These are the activations of a small neural network, seen along a few directions. Each row is one input.
Each table varies a few parts of the input and shows all the possible inputs, shuffled.
Descriptions start from the smaller parts, as in this example, which fits no table here: one of 2 separate values, together with either a single point or one of 9 places along a line or (one of 4 places along a line, together with one of 5 places around a ring).
Shared parts are said once, and a part with two or three values counts as separate values.
In the rows, 128 means zero.

Other details of the inputs shift rows strongly along two fixed directions, in all tables alike. That doesn't count.

Rows:
R1: [131 132 173 151  96  73 138 150  91  83 142]
R2: [138 122  97 131 134 142 116 132 141 165 133]
R3: [136 108  98 139 157 151 124 147 138 139 104]
R4: [164 140  87  98 110 147 117  77 160 150 180]
R5: [132 156 173  84  89  96 138 156 119  69 149]
R6: [149 173  60 103  83  93 109  46 125 212 235]
R7: [127 146 142 120 109  67 133 171  97  78 138]
R8: [141 140 183 145  93  75 125 165 101  93 132]
R9: [132 144 193 137  96  78 130 163  93 100 129]
R10: [154 163  91 133  65  95 114  23 119 218 245]
R11: [112 148 144 123 112  64 134 165 110  75 140]
R12: [141 153 163  93  86  94 132 160 127  63 150]
R13: [121 111 118 128 154 157 128 151 131 155  99]
R14: [125 102 152 158 137 159 133 132 124 154 105]
R15: [149 103 112 145 150 152 124 135 134 138  90]
R16: [133 105 133 134 149 160 129 142 126 151  80]
R17: [142 138 108 120 119 135 125  88 122 186 141]
R18: [101 118 115 128 161 152 139 134 137 151 103]
R19: [113 108 106 133 161 141 128 116 154 129 102]
R20: [142 101 122 142 146 158 123 144 135 144  84]
R21: [119 122 118 129 146 176 112 131 152 116 115]
R22: [143  95 125 154 155 148 126 118 119 140 102]
R23: [147 140 173 148  99  71 127 159 100  84 135]
R24: [103 114 130 130 156 151 129 131 156 143  93]
R25: [102 113 111 127 159 144 138 114 147 133  99]
R26: [118 145 191 143  93  81 148 155  87  96 136]
R27: [113 151 156 127 102  70 128 180 122  85 137]
R28: [117 142 119 115 130 165 111 105 144 140 147]
R29: [119 112 108 141 156 143 124 124 164 131 102]
R30: [132 102 114 133 153 155 137 125 116 140  85]
R31: [108 122 112 120 155 175 128 116 133 108 114]
R32: [106 114 120 132 158 154 129 144 144 151 101]
R33: [142  97 110 138 156 152 129 127 123 136  89]
R34: [103 171 169 105 101  97 131 150 106  64 148]
R35: [141 149 153  88  97  88 140 146 115  52 153]
R36: [154 182  70 110  79 118  87  38 155 176 244]
R37: [133 101 130 148 151 151 135 116 111 145 101]
R38: [129 108 144 146 151 156 136 124 114 154  95]
R39: [105 112 100 129 160 147 138 127 134 142 108]
R40: [119 117 106 126 157 172 119 116 140 106 118]
R41: [152 176  59 119  82  87  97  48 156 208 242]
R42: [133  96 142 166 136 157 128 136 132 146 106]
R43: [112 110 120 138 154 150 124 134 165 136  95]
R44: [115 114 114 125 160 157 139 144 123 151  96]
R45: [ 99 119 125 126 160 149 139 120 149 142  94]
R46: [138 137 175 157  91  75 134 159 102  85 143]
R47: [127 160 170  80  94  96 148 148 112  66 148]
R48: [133 112 111  95 147 173 143 111 140 114 117]
Each input here is: one of 6 places around a ring, together with either one of 2 separate values or one of 6 places along a line.
Question: The inputs of R32 and R11 match in every part but the place on the ring of 6. If R9 is changed in the same way as R32 into R11, which row does it become?
Answer: R22
Question: Which other rows does R25 become when the place on the ring of 6 takes its other values? List them by row number.
Answer: R19, R24, R29, R43, R45

Rows:
R49: [129  90 125 153 164 160 123 167 129 138  78]
R50: [105 155 144 107  91  66 145 170 106  65 138]
R51: [119  90 182 159 155 109 143 203  95  46  70]
R52: [129 182 129 107  86  80  96  97 144 132 203]
R53: [117 182 132 115  78  77 104 113 129 101 196]
R54: [119 121 152 125 150 149 118 149 148  88 100]
R55: [122 137 144 150 116  74 136 152 117 106 123]
R56: [123 118  77 116 152 169 115  97 137 157 120]
R57: [129 100 123 158 164 160 125 161 130 137  70]
R58: [117 109 102 114 172 157 143 135 157 144 103]
R59: [135 113 107 112 160 165 117 116 133 128  99]
R60: [163 134  77 148 116 135 104  54 140 203 186]
R61: [161 167 139 134  69  67 124 111 114 123 180]
R62: [102 159 150 120  97  84 130 153 142  91 157]
R63: [137 133 124 129 122 150 122 100 123 168 138]
R64: [139 173 140 123  79  83 121  84 105 145 200]
R65: [144  83 120 154 152 151 132 114 133 136 110]
R66: [138 103  81 144 143 153 115 101 154 205 129]
R67: [118 153 148 116  90  81 131 130 115 143 158]
R68: [127  86 118 154 168 169 121 155 133 149  78]
R69: [143 148 111  98  93 111 124  97 121 116 160]
R70: [134 127 113 130 125 140 119  65 122 180 177]
R71: [120  91 128 169 187 173 136 174 130 118  42]
R72: [123  92 109 148 154 148 127 139 143 163  92]
R73: [147 149 155 137  90  79 120 154 104 103 144]
R74: [121  92 175 131 147 158 150 175 114  95  64]
R75: [129 124 110 125 127 164 118  95 159 124 136]
R76: [102 141 161 136 126 101 149 158 112 105  97]
R77: [120 164 151 123  90  65 125 108  97 127 193]
R78: [120 102 119 136 162 182 126 127 131 173  99]
R79: [107 113 134 129 137 139 136 131 129 157 107]
R80: [134  98  94 157 161 150 116 102 135 171 130]
R81: [101 107 128 141 169 183 127 157 157 111  92]
R82: [146 121 118 154 137 141 122 128 126 140 114]
R83: [112  90 124 125 196 181 131 166 131  98  39]
R84: [137 126  99 139 144 181 122  74 136 194 133]
R85: [109  94 137 140 169 181 133 150 124 146  73]
R86: [102 138 159 117 120  98 146 201  95  37 102]
R87: [129 155 113  96 120  89 124 114 138 137 157]
R88: [150 123 112 101 143 148 129 103 144 137 129]
R89: [ 98 124 173 135 135 112 151 183 111  93  69]
R90: [129 146 166 104 122  93 145 182 110  57 130]
R91: [112 102 160 134 151 171 146 175 151  66  79]
R92: [140 143 145  99 112 101 130 134 116  81 124]
R93: [143 124 106 134 133 175 131  70 141 187 133]
R94: [144 117 138 141 117 119 117 144 115 129 130]
R95: [100 130 159 132 123  85 146 140 107 109 129]
R96: [109 157 114 119 101 101 112 107 151 123 166]
R97: [129 166 145 140  87  49 133 147 113 110 149]
R98: [139 109  81 116 136 184 135  94 145 148 130]
R99: [158  87  98 144 144 179 119 106 149 181 114]
R100: [114 159 155  98 104  57 132 162 109  68 124]
R101: [116 132 161 144 108  48 138 163 104  83 137]
R102: [139 124  77 111 167 169 112  88 154 182 135]
R103: [121 172 153 116  78  80 111 134 121  67 176]
R104: [111 109  94 118 159 159 146 135 151 140 112]
R105: [118 105 168 125 156 156 135 169 150  62  68]
R106: [137 146 148 128 100 110 137  99 114 129 154]
R107: [138 145 132 117  94 120 116  94 115 168 178]
R108: [132 153 150 148 104  67 125 150 103  99 147]
R109: [117 120  97 141 148 155 132  78 144 194 130]
R110: [118 109 118 136 154 190 123 129 161 127 116]
R111: [137 142 142 118  99 118 120 114 111 152 164]
R112: [133 111 196 147 123  99 149 216 100  38  58]
R113: [114 143 145 139 133 128 135 137 112 127 113]
R114: [139 167 112  97  82  89 112  99 109 117 183]
R115: [136  99 106 135 147 176 131  61 139 186 142]
R116: [153 139 100 121 105 154 119  52 141 208 171]
R117: [140 144 127 103 102 114 146 131 125  99 163]
R118: [139 118 132 121 116 151 129  98 128 166 140]
R119: [141  84 132 161 162 163 140 142 132 115  71]
R120: [154 168 134  89  85  81 137 115 128 111 194]
R121: [168 122  87 132 101 140 107  65 145 204 180]
R122: [118 118 127 139 153 167 129 129 126 158  95]
R123: [126 159 124 132 108 108 121  88 115 161 174]
R124: [157 135 125 134  96 103 109 123 119 150 167]
R125: [109 106  90 115 156 158 130 120 141 138  90]
R126: [114 137 111 118 133 130 109 102 170 150 142]
R127: [121 148 153 107 131  95 141 179 117  75 130]
R128: [117  94 108 128 165 190 140 151 128 104  79]
R129: [131 146 134 139 100  76 127 143 123 132 137]
R130: [118 113 179 113 164 123 146 208 108  34  57]
R131: [130 176 119 101  87  76 130 128 116 113 201]
R132: [140 118  71 115 148 184 128  88 150 173 155]
Question: Describe the family of inputs behind these rows.
Answer: one of 4 places along a line, together with either one of 3 separate values or one of 6 places around a ring or (one of 2 separate values, together with one of 6 places along a line)
Question: The inputs of R67 and R111 match in every part but the place on the line of 4. If R97 is changed in the same way as R67 into R111, which row does it become?
Answer: R82
Question: The inputs of R75 and R53 match in every part but the place on the line of 4. If R74 is changed in the same way as R75 into R53, which row does it become?
Answer: R78
Question: The inputs of R64 and R109 match in every part but the place on the line of 4. If R84 is changed in the same way as R64 into R109, which row does it become?
Answer: R76
Question: A walk changes only the place on the line of 4. It starts at R126 and steps to R52. List the rest of the walk in order.
Answer: R54, R105
Question: Which other rows does R96 become when the choice among 3 separate values takes its other values? List them by row number.
Answer: R62, R126
Question: Which other rows does R103 become when the choice among 3 separate values takes its other values? List them by row number.
Answer: R54, R110
